These are the activations of a small network on made-up records, seen along a few directions, one row for each record.
Each row is followed by the record's values for the fields Vav, Duge, Kalod, Tona, Dil, Mus, Bufo, Tuta.
Not every record has every field; a missing one is written absent.
The largest differences between rows may come from other fields.
(in the rows, 500 means zero)
Random noise pushes rows far along 2 fixed directions. That doesn't count. These rows show it; they differ only by the noise:
| 678 | 451 | 361 | 577 | 556 | 358 | 654 | 541 | 486 | 181 | 644 | 407 | 664 | 592 | 347 |
| 627 | 466 | 376 | 576 | 547 | 375 | 591 | 553 | 474 | 280 | 598 | 417 | 611 | 558 | 388 |
| 639 | 483 | 356 | 497 | 550 | 335 | 541 | 624 | 446 | 370 | 526 | 475 | 571 | 463 | 423 |
| 523 | 500 | 401 | 561 | 529 | 404 | 453 | 588 | 445 | 499 | 489 | 447 | 495 | 470 | 478 |

| 296 | 561 | 563 | 689 | 437 | 577 | 275 | 530 | 473 | 667 | 465 | 381 | 428 | 489 | 521 | | (Vav v3; Duge d3; Kalod absent; Tona absent; Dil y2; Mus z2; Bufo l3; Tuta m1)
| 736 | 464 | 569 | 216 | 444 | 443 | 732 | 578 | 457 | 562 | 438 | 690 | 665 | 299 | 524 | | (Vav v2; Duge d2; Kalod k2; Tona n1; Dil y2; Mus z2; Bufo absent; Tuta absent)
| 571 | 553 | 519 | 519 | 514 | 470 | 496 | 655 | 478 | 433 | 535 | 485 | 648 | 578 | 432 | | (Vav v3; Duge d1; Kalod absent; Tona absent; Dil y2; Mus z1; Bufo absent; Tuta absent)
| 456 | 543 | 538 | 445 | 403 | 565 | 470 | 532 | 490 | 682 | 418 | 495 | 412 | 491 | 637 | | (Vav v2; Duge d1; Kalod absent; Tona absent; Dil y2; Mus z2; Bufo l3; Tuta m2)
| 623 | 592 | 580 | 363 | 528 | 454 | 575 | 691 | 410 | 405 | 537 | 622 | 740 | 404 | 431 | | (Vav v1; Duge d1; Kalod absent; Tona absent; Dil y2; Mus z3; Bufo l2; Tuta m1)
| 480 | 547 | 505 | 603 | 475 | 441 | 571 | 407 | 539 | 459 | 547 | 370 | 451 | 727 | 529 | | (Vav v1; Duge d2; Kalod k2; Tona n2; Dil y2; Mus z2; Bufo l3; Tuta m2)
| 498 | 540 | 504 | 439 | 540 | 534 | 460 | 448 | 442 | 681 | 436 | 513 | 387 | 527 | 588 | | (Vav v1; Duge absent; Kalod absent; Tona absent; Dil absent; Mus absent; Bufo absent; Tuta absent)
| 364 | 561 | 643 | 610 | 356 | 674 | 409 | 512 | 476 | 738 | 511 | 448 | 532 | 520 | 549 | | (Vav v2; Duge d1; Kalod absent; Tona absent; Dil y2; Mus z2; Bufo absent; Tuta absent)
| 552 | 451 | 464 | 529 | 550 | 463 | 569 | 385 | 486 | 533 | 554 | 423 | 369 | 639 | 512 | | (Vav v1; Duge d2; Kalod k1; Tona n2; Dil y1; Mus absent; Bufo absent; Tuta absent)
| 449 | 558 | 676 | 479 | 417 | 644 | 444 | 439 | 493 | 827 | 434 | 558 | 441 | 484 | 670 | | (Vav v2; Duge d1; Kalod absent; Tona absent; Dil y1; Mus absent; Bufo absent; Tuta absent)
| 615 | 621 | 522 | 460 | 536 | 394 | 491 | 753 | 442 | 360 | 546 | 557 | 753 | 515 | 401 | | (Vav v3; Duge d1; Kalod absent; Tona absent; Dil y2; Mus z3; Bufo l2; Tuta m1)
| 424 | 450 | 514 | 544 | 501 | 640 | 470 | 288 | 528 | 631 | 498 | 408 | 389 | 586 | 564 | | (Vav absent; Duge absent; Kalod absent; Tona absent; Dil absent; Mus absent; Bufo absent; Tuta absent)
| 802 | 536 | 383 | 199 | 462 | 236 | 688 | 654 | 466 | 315 | 487 | 698 | 611 | 311 | 465 | | (Vav v2; Duge d2; Kalod k1; Tona n2; Dil y2; Mus z3; Bufo l3; Tuta m2)
| 622 | 506 | 430 | 353 | 517 | 344 | 414 | 703 | 373 | 659 | 361 | 636 | 424 | 358 | 548 | | (Vav v2; Duge d2; Kalod k1; Tona n2; Dil y2; Mus z1; Bufo absent; Tuta absent)
| 548 | 588 | 543 | 386 | 417 | 496 | 434 | 618 | 432 | 749 | 450 | 565 | 507 | 470 | 595 | | (Vav v2; Duge d1; Kalod absent; Tona absent; Dil y1; Mus absent; Bufo absent; Tuta absent)
| 620 | 577 | 450 | 385 | 498 | 378 | 633 | 647 | 408 | 356 | 546 | 517 | 711 | 498 | 444 | | (Vav v1; Duge d2; Kalod k2; Tona n2; Dil y2; Mus z3; Bufo l3; Tuta m2)
| 435 | 554 | 523 | 500 | 400 | 546 | 437 | 572 | 461 | 622 | 458 | 438 | 466 | 529 | 595 | | (Vav v2; Duge d1; Kalod absent; Tona absent; Dil y2; Mus z2; Bufo l3; Tuta m2)
| 493 | 426 | 451 | 516 | 509 | 519 | 504 | 426 | 570 | 402 | 532 | 485 | 572 | 498 | 464 | | (Vav v3; Duge absent; Kalod absent; Tona absent; Dil absent; Mus absent; Bufo absent; Tuta absent)
| 390 | 471 | 513 | 722 | 445 | 670 | 640 | 233 | 536 | 447 | 607 | 307 | 427 | 759 | 564 | | (Vav v2; Duge d2; Kalod k2; Tona n1; Dil y2; Mus z2; Bufo l3; Tuta m2)
| 356 | 384 | 539 | 686 | 528 | 702 | 517 | 204 | 637 | 398 | 563 | 401 | 451 | 591 | 482 | | (Vav v3; Duge absent; Kalod absent; Tona absent; Dil absent; Mus absent; Bufo absent; Tuta absent)
| 421 | 510 | 477 | 374 | 550 | 495 | 306 | 531 | 488 | 747 | 314 | 600 | 344 | 296 | 604 | | (Vav v3; Duge absent; Kalod absent; Tona absent; Dil absent; Mus absent; Bufo absent; Tuta absent)
| 461 | 510 | 480 | 520 | 476 | 488 | 506 | 612 | 598 | 191 | 551 | 546 | 627 | 481 | 373 | | (Vav v3; Duge d1; Kalod absent; Tona absent; Dil y2; Mus z3; Bufo l1; Tuta m2)
| 435 | 469 | 472 | 528 | 554 | 562 | 487 | 390 | 496 | 512 | 514 | 422 | 413 | 589 | 496 | | (Vav v1; Duge absent; Kalod absent; Tona absent; Dil absent; Mus absent; Bufo absent; Tuta absent)
| 606 | 464 | 408 | 407 | 508 | 383 | 470 | 550 | 535 | 413 | 490 | 545 | 499 | 406 | 439 | | (Vav v3; Duge d3; Kalod absent; Tona absent; Dil y1; Mus absent; Bufo absent; Tuta absent)
| 502 | 450 | 466 | 411 | 522 | 416 | 432 | 637 | 537 | 504 | 472 | 543 | 469 | 315 | 556 | | (Vav v3; Duge d1; Kalod absent; Tona absent; Dil y2; Mus z2; Bufo l3; Tuta m2)
| 481 | 441 | 483 | 457 | 479 | 548 | 451 | 434 | 513 | 580 | 438 | 561 | 463 | 417 | 566 | | (Vav v2; Duge absent; Kalod absent; Tona absent; Dil absent; Mus absent; Bufo absent; Tuta absent)
| 460 | 522 | 609 | 409 | 427 | 614 | 391 | 509 | 478 | 767 | 403 | 573 | 386 | 391 | 626 | | (Vav v2; Duge d1; Kalod absent; Tona absent; Dil y1; Mus absent; Bufo absent; Tuta absent)
| 755 | 463 | 366 | 350 | 577 | 347 | 678 | 540 | 459 | 239 | 610 | 504 | 651 | 586 | 379 | | (Vav v1; Duge absent; Kalod absent; Tona absent; Dil absent; Mus absent; Bufo absent; Tuta absent)
| 459 | 601 | 405 | 627 | 511 | 445 | 435 | 565 | 388 | 617 | 473 | 316 | 394 | 732 | 516 | | (Vav v1; Duge d2; Kalod k1; Tona n2; Dil y2; Mus z2; Bufo l3; Tuta m1)
| 211 | 445 | 735 | 612 | 396 | 773 | 374 | 346 | 618 | 671 | 484 | 438 | 493 | 457 | 578 | | (Vav v3; Duge d1; Kalod absent; Tona absent; Dil y1; Mus absent; Bufo absent; Tuta absent)
| 602 | 429 | 404 | 344 | 574 | 307 | 568 | 474 | 509 | 342 | 439 | 564 | 400 | 357 | 533 | | (Vav v1; Duge d2; Kalod k1; Tona n1; Dil y2; Mus z2; Bufo l3; Tuta m2)
| 251 | 405 | 623 | 729 | 517 | 706 | 412 | 166 | 604 | 700 | 476 | 395 | 235 | 579 | 616 | | (Vav v3; Duge d2; Kalod k1; Tona n2; Dil y1; Mus absent; Bufo absent; Tuta absent)
| 549 | 403 | 447 | 540 | 524 | 519 | 591 | 379 | 594 | 273 | 599 | 465 | 628 | 560 | 413 | | (Vav v3; Duge absent; Kalod absent; Tona absent; Dil absent; Mus absent; Bufo absent; Tuta absent)
| 335 | 591 | 655 | 658 | 428 | 604 | 452 | 427 | 448 | 655 | 555 | 416 | 533 | 651 | 492 | | (Vav v1; Duge d2; Kalod k1; Tona n2; Dil y2; Mus z3; Bufo absent; Tuta absent)
| 714 | 471 | 376 | 277 | 587 | 330 | 557 | 599 | 499 | 357 | 478 | 616 | 607 | 373 | 434 | | (Vav v3; Duge absent; Kalod absent; Tona absent; Dil absent; Mus absent; Bufo absent; Tuta absent)

Here are new rows. What are their fields?
| 572 | 488 | 611 | 442 | 505 | 566 | 574 | 438 | 573 | 502 | 519 | 547 | 565 | 468 | 516 | | (Vav v3; Duge d1; Kalod absent; Tona absent; Dil y1; Mus absent; Bufo absent; Tuta absent)
| 482 | 338 | 542 | 508 | 542 | 547 | 581 | 288 | 612 | 451 | 501 | 509 | 422 | 443 | 514 | | (Vav v3; Duge d2; Kalod k1; Tona n2; Dil y1; Mus absent; Bufo absent; Tuta absent)
| 437 | 634 | 649 | 605 | 418 | 616 | 449 | 555 | 477 | 730 | 529 | 432 | 597 | 596 | 536 | | (Vav v3; Duge d1; Kalod absent; Tona absent; Dil y2; Mus z2; Bufo absent; Tuta absent)
| 315 | 431 | 707 | 562 | 437 | 780 | 431 | 265 | 589 | 766 | 408 | 537 | 332 | 417 | 673 | | (Vav v2; Duge d1; Kalod absent; Tona absent; Dil y1; Mus absent; Bufo absent; Tuta absent)
| 534 | 584 | 377 | 488 | 547 | 362 | 421 | 629 | 365 | 599 | 402 | 438 | 409 | 554 | 525 | | (Vav v1; Duge d2; Kalod k1; Tona n2; Dil y2; Mus z2; Bufo l3; Tuta m1)
| 495 | 457 | 477 | 551 | 557 | 559 | 559 | 349 | 506 | 415 | 574 | 409 | 466 | 655 | 466 | | (Vav v1; Duge absent; Kalod absent; Tona absent; Dil absent; Mus absent; Bufo absent; Tuta absent)
| 455 | 563 | 711 | 476 | 427 | 647 | 502 | 522 | 522 | 596 | 498 | 584 | 669 | 394 | 491 | | (Vav v3; Duge d1; Kalod absent; Tona absent; Dil y2; Mus z3; Bufo absent; Tuta absent)
| 545 | 493 | 442 | 387 | 551 | 430 | 446 | 539 | 506 | 509 | 450 | 557 | 527 | 410 | 497 | | (Vav v3; Duge absent; Kalod absent; Tona absent; Dil absent; Mus absent; Bufo absent; Tuta absent)
| 489 | 476 | 509 | 315 | 464 | 414 | 425 | 638 | 550 | 423 | 413 | 605 | 575 | 173 | 546 | | (Vav v3; Duge d1; Kalod absent; Tona absent; Dil y2; Mus z2; Bufo l3; Tuta m2)
| 320 | 484 | 505 | 516 | 542 | 588 | 333 | 424 | 536 | 669 | 395 | 490 | 355 | 421 | 564 | | (Vav v3; Duge absent; Kalod absent; Tona absent; Dil absent; Mus absent; Bufo absent; Tuta absent)
| 367 | 513 | 558 | 590 | 415 | 597 | 347 | 410 | 487 | 704 | 471 | 451 | 350 | 552 | 582 | | (Vav v2; Duge d3; Kalod absent; Tona absent; Dil y1; Mus absent; Bufo absent; Tuta absent)
| 574 | 464 | 475 | 610 | 505 | 487 | 589 | 434 | 443 | 438 | 553 | 412 | 484 | 626 | 496 | | (Vav v2; Duge d2; Kalod k1; Tona n2; Dil y2; Mus z2; Bufo l3; Tuta m1)
| 389 | 564 | 628 | 614 | 442 | 616 | 453 | 436 | 557 | 645 | 545 | 422 | 546 | 622 | 550 | | (Vav v3; Duge d1; Kalod absent; Tona absent; Dil y1; Mus absent; Bufo absent; Tuta absent)
| 408 | 490 | 727 | 509 | 417 | 666 | 584 | 368 | 648 | 337 | 546 | 528 | 682 | 382 | 461 | | (Vav v3; Duge d1; Kalod absent; Tona absent; Dil y2; Mus z3; Bufo l3; Tuta m2)
| 378 | 455 | 484 | 594 | 555 | 575 | 460 | 378 | 569 | 435 | 538 | 398 | 473 | 576 | 458 | | (Vav v3; Duge absent; Kalod absent; Tona absent; Dil absent; Mus absent; Bufo absent; Tuta absent)
| 192 | 477 | 562 | 797 | 456 | 649 | 308 | 319 | 496 | 719 | 468 | 362 | 280 | 572 | 646 | | (Vav v2; Duge d2; Kalod k1; Tona n2; Dil y2; Mus z2; Bufo l3; Tuta m2)
| 624 | 531 | 481 | 234 | 443 | 364 | 461 | 709 | 455 | 484 | 413 | 640 | 540 | 229 | 562 | | (Vav v2; Duge d1; Kalod absent; Tona absent; Dil y2; Mus z2; Bufo l3; Tuta m2)
